Each row below is a small network's average activation on inputs in which a field has the value named, seen along a few directions.
Related values have similar rows: they may be neighbours, one step apart, or belong to one group.
In the rows, 500 means zero.
Strong random noise was added to every row along 11 fixed directions; ignore it. To show where, here is one row again and again, with new noise each time:
[587 524 487 319 378 275 722 418 372 850 637 773 447 479 478 586 286 499
 284 308 543 643]
[660 344 633 352 410 560 608 312 682 335 668 563 449 511 691 577 622 132
 590 459 448 782]
[423 590 420 479 630 734 331 602 547 326 480 215 513 487 619 736 541 441
 555 909 689 666]
[501 364 741 622 376 759 455 458 500 407 417 636 634 530 309 240 320 494
 415 466 277 599]
[357 722 700 436 577 520 641 457 285 536 395 501 263 530 458 539 327 777
 434 533 870 627]
[424 464 353 619 534 519 467 599 361 597 417 673 522 388 501 584 134 457
 204 652 476 709]
[501 506 606 353 106 162 486 318 306 701 535 801 345 224 560 397 710 597
 315 227 379 375]
[428 650 308 660 467 582 453 498 490 300 552 337 549 615 492 439 771 624
 594 663 418 374]
[425 658 637 385 561 710 599 392 449 541 470 378 560 621 374 369 505 726
 573 580 576 484]
[424 545 867 747 190 512 453 426 325 107 368 609 504 424 451 444 526 499
 523 591 541 483]
[415 462 537 829 194 206 492 549 355 423 455 668 588 526 341 382 627 468
 588 432 304 234]
[705 443 376 386 403 402 725 290 592 588 662 627 601 462 669 584 621 456
 439 172 384 524]
[518 534 617 568 215 282 553 478 392 590 488 550 775 481 365 538 607 557
 606 397 442 203]


Values of PONU:
geve: [734 573 664 354 350 662 329 654 652 502 825 417 369 809 258 418 388 672
 321 264 653 704]
por: [507 737 236 589 249 274 484 443 379 294 745 517 399 456 730 670 738 490
 421 657 535 493]
gog: [328 548 414 356 485 561 577 292 474 673 589 517 497 638 329  19 722 502
 619 673 113 352]
zes: [532 405 381 664 659 514 495 654 416 388 417 688 283 537 451 406 388 470
 409 504 316 424]
dela: [365 168 759 250 910 573 507 486 527 635  63 503 458 125 731 522 302 181
 675 647 502 540]
binot: [513 468 624 439 464 596 257 428 610 326 378 369 394 209 708 505 706 581
 461 354 606 543]
teg: [543 552 309 449 514 344 600 399 589 561 669 561 466 565 553 449 536 369
 507 432 451 502]
debi: [355 643 632 656 684 340 539 466 398 302 260 441 490 419 487 470 499 658
 656 489 817 209]
sil: [525 474 502 517 611 667 520 460 633 512 496 461 539 547 490 447 334 481
 411 521 478 646]
sete: [496 674 607 620 388 156 511 445 394 157 373 496 611 312 691 801 725 442
 679 656 803 256]
kuzo: [389 673 361 549 686 582 477 637 375 604 423 378 316 623 412 454 432 902
 417 432 620 351]
popam: [521 334 286 353 871 736 399 616 690 560 507 287 261 509 654 478 588 500
 546 536 448 638]
PONU is arranged as a line.
Name the neighbours of popam, in listed order.
Answer: dela, kuzo
Name the neighbours of teg, in listed order.
Answer: geve, binot
Name the neighbours of por, in listed order.
Answer: gog, sil

Values of FAVAK:
muker: [437 409 706 600 527 547 465 470 534 336 373 534 467 496 468 356 475 377
 590 519 473 519]
biva: [510 324 436 375 668 364 491 645 633 707 532 487 465 479 567 713 340 157
 541 590 616 719]
pakep: [547 442 730 347 285 563 424 408 458 529 513 593 851 404 336 390 428 281
 517 731 299 439]
mit: [355 620 385 708 335 306 299 714 358 392 613 477 339 658 268 323 697 451
 611 826 374 311]
kupi: [497 388 386 716 515 522 340 772 650 463 535 352 565 679 387 603 462 313
 635 645 462 549]
lakev: [504 659 578 358 504 531 639 353 354 405 510 606 344 463 615 525 470 577
 423 561 639 585]
buvu: [406 409 506 372 669 554 349 691 496 722 455 405 262 550 400 424 483 509
 536 560 494 532]
peseb: [409 608 330 508 630 486 577 389 374 550 454 664 258 415 618 398 352 681
 216 449 538 678]
ponal: [435 567 499 443 608 318 672 519 463 681 493 530 376 617 481 581 394 551
 568 388 709 538]
bomem: [606 528 432 584 444 547 582 407 503 206 571 550 495 478 658 558 568 460
 450 511 458 540]
gerom: [489 576 370 506 369 410 460 456 459 413 637 477 327 447 630 604 686 472
 454 573 539 589]
mabod: [374 280 599 665 559 538 619 406 490 455 381 779 399 438 572 386 199 233
 376 528 379 790]
FAVAK is arranged as a line.
Going along FAVAK from buvu by way of its neighbour lakev, in what order are biva, peseb, ponal, mabod met?
Answer: biva, peseb, ponal, mabod
Name the neighbours of mit, in listed order.
Answer: pakep, bomem
